A small network was shown many inputs. Here are its activations along a few directions, one row for each input.
In each table, some parts of the input vary, and every possible input appears once, in random order.
Descriptions start from the smaller parts, as in this example, which fits no table here: one of 2 separate values, together with either a single point or one of 11 places along a line or (one of 4 places along a line, together with one of 8 places around a ring).
Shared parts are said once, and a part with two or three values counts as separate values.
In the rows, 128 means zero.

A family of inputs:
R1: [132 151 150 123 165 168  99 198 150 136 180 101 111 151 107 113 114]
R2: [138  96  82 169 104 101 116 143 120 126 138 117  74 180 111 108  71]
R3: [ 80  83 141 110  84 123 169 162 109 107 127 124 145 126 107 136 167]
R4: [157 167 142 103 153 101 123  24 174 141  75 153 179 103 173 151 167]
R5: [ 37  94 127 150 109 142 182 202  86 136 185 131  67  98 106 107 107]
R6: [179 177 152  94 139 176 106 122 141 135 126 110 179 130 130 153 179]
R7: [101 110 165 178 195 122 122 159 120 146 173 165  54  91 136  76  44]
R8: [ 96 167 153 150 168 179 109 219 109 154 197 117  75 117 120 109  70]
R9: [164 107  83 157  93  89 126 131 105 117  92 125 115 172 124 125  94]
R10: [162 132 168 119 182 112 126  62 150 124  88 143 153 123 159 121 147]
R11: [ 63  77 129 115 101 128 164 180 121 117 165 116 101 133  91 115 144]
R12: [ 92 139 106  73  56 122 143  66 130 112  98 132 198  92 136 169 221]
R13: [167 153  45 108  73 100 112  38 140 128  53 124 170 119 153 174 146]
R14: [102 113  85 210 110 127 132 162  87 140 159 140  45 145 120 102  32]
R15: [177 125  69 126  93 103 118  81 111 115  66 123 138 156 138 150 134]
R16: [ 96 106 132  87  75 133 155 110 110 102 109 125 166 116 122 153 208]
R17: [173 201 123  73 117 165 104  74 159 148 117 123 212 109 148 175 189]
R18: [151 108 179 145 192  98 129 113 145 119 112 145 133 127 139 101 104]
R19: [133  97 166 148 198 105 116 134 157 122 156 142  87 129 127  85  82]
R20: [158 157 163 122 155 164 107 179 137 134 142 104 160 144 115 135 141]
- Describe the family of inputs behind these rows. => one of 4 separate values, together with one of 5 places along a line
- Changing only the choice among 4 separate values turns R13 into R12. The same change can be made to R15. Which row results? => R16
- Which other rows does R3 become when the choice among 4 separate values takes its other values? List them by row number. => R9, R18, R20
- Which other rows does R11 become when the choice among 4 separate values takes its other values? List them by row number. => R1, R2, R19

A family of inputs:
R21: [139 157 116  71  85 148 130  76 142 123 102 117 197 118 135 173 217]
R22: [120 142  97  69  53 145 143  94 125 117  99 112 200 111 124 180 221]
R23: [121 116 164 128 173 131 128 162 137 128 150 125 110 127 121 106 114]
R24: [103 135 125 145 122 153 132 181 113 140 166 116  99 138 113 121 106]
R25: [180 186 150  82 147 143  95  66 167 134 100 129 205 114 153 158 186]
R26: [126 126 118 149 152 116 121 121 129 136 131 139  92 118 138 112  87]
R27: [176 138 138 158 173 130  95 136 139 137 136 128 105 152 131 108  78]
R28: [147 138 136 154 177 117 108 109 149 142 135 144 103 120 143 107  79]
R29: [134 112  77  97  49  96 154  71 119 111  63 126 183 129 132 168 188]
R30: [164 175 132  74 124 147 109  73 151 128  94 122 197 112 148 165 197]
R31: [ 75  93  87 145  76 107 152 145 100 123 139 134  91 119 115 123 104]
R32: [122 124 163 141 170 132 133 138 122 132 140 142 108 111 135 108 109]
R33: [143 136 179 146 193 131 120 127 141 137 144 147 120 114 140 104 100]
R34: [135 153 140 144 160 152 113 173 125 146 155 120 105 129 126 119  92]
R35: [ 95 106 103 149 111 112 141 127 117 130 142 138  87 125 125 115  99]
R36: [157 126 120 153 149 129 108 147 120 130 132 122  95 152 125 113  85]
R37: [143 128 180 133 196 131 116 150 156 134 154 131 121 129 128 102 105]
R38: [ 89  96 151 128 133 130 147 170 127 120 160 122 104 134 107 109 130]
R39: [108  94  87 151  77 122 139 172  92 115 139 116  95 155 102 123 104]
R40: [156 165 157 149 183 150 101 161 145 152 159 127 116 131 132 114  84]
R41: [ 68  90 132 139  98 126 162 162  95 118 146 136 104 112 114 118 130]
R42: [ 81 121 106 141  88 148 143 196  96 130 161 113 103 132 103 129 111]
R43: [ 68  83 132 126  99 125 156 186 111 111 155 120 107 128  98 117 136]
R44: [190 159 131 111 146 101 103  42 163 125  66 136 188 130 161 149 154]
R45: [175 147 113 103 122 102 118  50 146 120  59 131 180 129 156 156 164]
R46: [128 107 104 154 110 127 127 155 108 123 142 119  90 161 112 115  98]
R47: [151 127  96 101  82 100 140  52 136 116  65 130 180 136 143 162 182]
R48: [ 90 104 150 142 132 131 152 144 111 126 150 139 101 118 123 110 124]
- Changing only one part turns R48 into R32. The same change can be made to R38. Which row results? => R23
- Describe the family of inputs behind these rows. => one of 4 places along a line, together with either one of 2 separate values or one of 5 places around a ring
- List by row number the other rows that have the place on the line of 4 in common with R43. => R22, R29, R31, R39, R41, R42
- Which other rows does R30 become when the choice among 2 separate values takes its other values? List them by row number. => R45

A family of inputs:
R49: [ 86 151  79 115  56  96 156  58 126 148  91 150 160  93 159 169 163]
R50: [126  86 107 104  79  76 170 102 117  90  53 111 186 151 120 148 180]
R51: [122  90 101 111  53  79 148  71 138  95  98 130 177 141 117 144 173]
R52: [ 75  87 133 156  96 140 167 167  42 117 140 150  82 101 111 117 121]
R53: [ 70  70  83 127 102 109 145 145 116 112 157 127  52 114 114 103 109]
R54: [153  95 179 173 198  87 132 181 142 130 116 131  89 162 125  89  65]
R55: [187 137  89 133 106 140 113 183 108 124 107  83 137 204 106 153 113]
R56: [210 134 163 121 188 106 116  80 153 107  65 125 156 164 149 128 162]
R57: [174 150 129  91 182 114  79  41 179 130  95 135 140 117 152 129 136]
R58: [145 206  60 147  83 169 104 135 118 164 138 115 117 140 136 156  93]
R59: [158 194 134 127 166 140 106  25 155 161 101 150 144 104 182 147 126]
R60: [161 159  52 112 101 143  78 151 142 135 140  96 114 151 114 149 102]
R61: [ 91  47 126 146 103 107 178 173  82 106 120 112  75 170 102 102 117]
R62: [193 166 174 124 178 150 109  67 118 126  81 149 174  96 178 138 152]
R63: [125 187 134  98 112 206  94 212 135 150 182  68 158 142  95 148 174]
R64: [163 172 211  57 200 174 121 101 177 146 154 125 190 102 141 133 206]
R65: [ 74 119 153  56  82 150 171 130 158 118 128 122 205  84 109 172 235]
R66: [143  96 165 182 182 100 109 149 159 136 159 151  90 155 119  76  56]
R67: [102 108  77  80  69  74 132  72 153 111  88 126 157 100 135 154 167]
R68: [122 114 130 147 201  98  99 143 168 138 150 141  78 108 130  84  47]
R69: [137 132 190 181 193 126 123 168 100 139 140 152 105  88 144 104  55]
R70: [173 182 100 140  89 180 104 177  77 135 117 111 144 135 123 152 110]
R71: [ 84  49 114 158  84 117 157 145 102 108 164 130  70 161 101  93 112]
R72: [ 56 116  84 164  92 130 171 128  86 143 163 149  56 102 126 118 105]
R73: [203 136 155 126 168 115  92  45 170 116 108 144 152 158 141 119 151]
R74: [109 158 132 188 191 124 128 124 139 163 160 152  84  92 150 103  38]
R75: [108 118 112 111  69 115 159  97  87 114  66 153 196  89 145 161 185]
R76: [ 88 148 226 116 215 153 124 210 157 139 208 135 123 107 121  90 108]
R77: [180 139  78 143  87 149  89 153 127 129 151  99 131 196 103 143 108]
R78: [ 21  96 172 107 114 175 165 207 110 108 201 118  97 113  94 118 171]
- Changing only one part turns R60 into R53. The same change can be made to R55. Which row results? => R61
- Describe the family of inputs behind these rows. => one of 5 separate values, together with either a single point or one of 5 places around a ring
- Which other rows does R75 become when the choice among 5 separate values takes its other values? List them by row number. => R52, R62, R69, R70
- Which other rows does R73 become when the place on the ring of 5 takes its other values? List them by row number. => R56, R57, R59, R62
